Each row below holds a small network's activations on one input, seen along a few directions.
Each table varies a few parts of the input and shows all the possible inputs, shuffled.
Descriptions start from the smaller parts, as in this example, which fits no table here: one of 5 places around a ring, together with either a single point or one of 11 places along a line or (one of 2 separate values, together with one of 6 places along a line).
Shared parts are said once, and a part with two or three values counts as separate values.

Other details of the inputs shift rows strongly along two fixed directions, in all tables alike. That doesn't count.
These rows show it; all are for the same input, with only those details redrawn:
4,2,-15,-4,-9,11,19,12,-6,21,41,-16,14
6,-6,-20,-17,8,-24,-14,-41,11,-17,-14,-10,-23
7,-27,3,1,2,-5,-3,10,-24,-27,7,2,0

A family of inputs:
r1: -1,-24,27,-5,9,3,0,13,-2,-26,5,13,1
r2: 3,-32,19,11,8,-15,19,5,-5,-19,-7,19,15
r3: 3,8,-21,-6,1,-20,-23,-37,4,-11,-26,-11,-25
r4: 0,-10,3,-12,20,-30,5,-42,37,-8,-24,9,-10
r5: -2,-32,27,-3,12,-5,11,8,2,-24,4,17,8
r6: -4,18,6,12,-5,14,21,18,8,34,11,2,21
r7: -1,31,-31,-27,0,1,1,-33,37,31,18,-26,-13
r8: -8,11,8,-17,17,-11,-19,-31,32,-8,-30,5,-21
r9: -5,18,5,-9,-2,26,5,23,6,24,34,-12,6
r10: -1,-2,3,22,-12,6,-17,18,-34,-18,-21,8,-4
r11: -2,-7,15,0,2,13,-22,23,-21,-26,-4,5,-8
r12: -1,19,-18,-3,-2,-11,-33,-31,2,-8,-34,-10,-31
r13: 5,-21,5,3,1,-1,-10,14,-25,-26,3,1,-3
r14: -13,47,-10,-20,5,9,-2,-25,50,43,-1,-12,-11
r15: 7,-20,3,20,-7,-10,3,9,-27,-18,-15,12,10
r16: 0,-3,8,24,-10,3,-13,18,-30,-14,-28,13,1
r17: -10,29,8,-6,-5,35,-5,29,3,26,25,-10,0
r18: 3,-13,12,21,-2,-6,-2,14,-21,-13,-22,17,9
r19: 5,24,-41,-5,-10,-18,22,-44,28,40,2,-17,3
r20: -10,24,12,-6,-3,32,3,26,12,27,24,-3,7
r21: 7,-35,2,-2,3,-8,4,6,-21,-29,14,2,3
r22: -4,27,-4,19,-16,18,9,22,-5,37,2,1,16
r23: 9,-26,-1,10,-4,-10,1,7,-30,-25,3,1,3
r24: 0,-23,28,8,12,-7,9,12,-1,-17,-10,21,11
r25: 3,30,-41,-13,-9,-9,5,-38,23,35,11,-29,-9
r26: -4,3,5,-22,16,-12,-18,-33,32,-13,-20,1,-24
r27: 0,8,-10,-20,10,-11,-27,-32,17,-16,-20,-8,-28
r28: -12,29,15,-5,-4,36,-2,28,11,28,21,-3,4
r29: 3,25,-34,-5,-6,-18,23,-41,36,43,-1,-13,5
r30: -6,0,27,19,3,7,-11,22,-13,-11,-30,21,2
r31: -6,10,6,-21,15,-7,-24,-30,31,-12,-24,1,-26
r32: -1,14,-16,-13,6,-11,-33,-30,8,-12,-26,-10,-31
r33: 9,-34,0,16,-5,-18,17,0,-23,-21,-5,13,15
r34: 3,-14,7,4,0,4,-17,17,-27,-25,-1,2,-5
r35: -11,30,16,8,-2,26,7,27,12,37,6,6,13
r36: 9,-34,-2,7,-2,-13,8,3,-27,-27,9,1,6
r37: -7,49,-26,-22,-4,14,-15,-24,33,37,6,-25,-21
r38: 5,-26,10,-4,4,0,-3,12,-16,-30,9,4,-1
r39: 6,-12,-17,-3,7,-37,7,-47,20,-8,-28,5,-6
r40: 7,-27,3,1,1,-5,-3,10,-24,-27,7,2,0
r41: 0,-32,25,-8,11,-1,6,9,1,-28,10,13,3
r42: 4,-13,0,19,-9,-3,-7,12,-32,-20,-13,8,3
r43: -7,11,12,-5,0,18,19,18,17,27,27,-1,17
r44: -1,21,-15,10,-17,19,3,19,-15,26,22,-16,8
r45: -3,5,6,-9,18,-22,-8,-34,34,-4,-34,9,-14
r46: 0,21,-13,18,-20,15,13,17,-11,32,9,-5,18
r47: 2,15,-14,17,-18,10,18,13,-10,31,13,-5,21
r48: 1,-7,1,21,-10,2,-13,16,-34,-19,-17,8,0
r49: -5,5,10,-6,0,14,27,14,18,26,32,-1,19
r50: -5,-5,25,-3,7,15,-22,25,-14,-24,-5,6,-10
r51: 0,-18,22,-6,9,6,-10,19,-11,-27,4,5,-5
r52: -9,25,14,7,-1,22,12,25,13,36,9,5,16
r53: -4,25,-9,2,-13,28,-5,24,-11,26,24,-14,2
r54: 2,-24,21,14,6,-11,13,9,-8,-17,-13,19,13
r55: -6,19,13,6,1,18,17,21,15,34,14,4,19
r56: 6,-20,-2,17,-8,-8,-1,9,-31,-22,-8,7,5
r57: 1,-3,-3,-25,16,-18,-14,-36,26,-18,-13,-7,-25
r58: 5,-34,9,-7,6,-4,3,8,-13,-32,15,4,2
r59: -7,24,7,13,-6,18,15,22,6,36,6,3,18
r60: -12,22,11,-14,14,-3,-29,-25,30,-4,-39,6,-28
r61: 0,-6,13,23,-4,-1,-8,18,-23,-12,-27,18,6
r62: 7,-13,-29,-5,1,-35,2,-50,9,-15,-20,-4,-13
r63: -2,11,4,10,-5,9,27,15,9,33,16,1,23
r64: 6,3,-22,11,-18,4,28,7,-11,24,29,-10,21
r65: 2,-32,19,-10,11,-2,3,11,-7,-30,15,5,0
r66: 2,9,-9,14,-13,5,25,13,-1,32,15,-1,24
What do these inputs look like to the network? -> one of 6 places along a line, together with one of 11 places around a ring
The inputs of r29 and r18 match in every part but the place on the line of 6. If r23 is changed in the same way as r29 into r18, which row does it become? -> r3
The inputs of r35 and r4 match in every part but the place on the line of 6. If r28 is changed in the same way as r35 into r4, which row does it become? -> r41
Change only the place on the line of 6 in r7. List by row number the other rows that result. -> r11, r27, r37, r38, r58
Change only the place on the ring of 11 in r63. List by row number the other rows that result. -> r7, r13, r15, r25, r26, r43, r45, r51, r56, r66
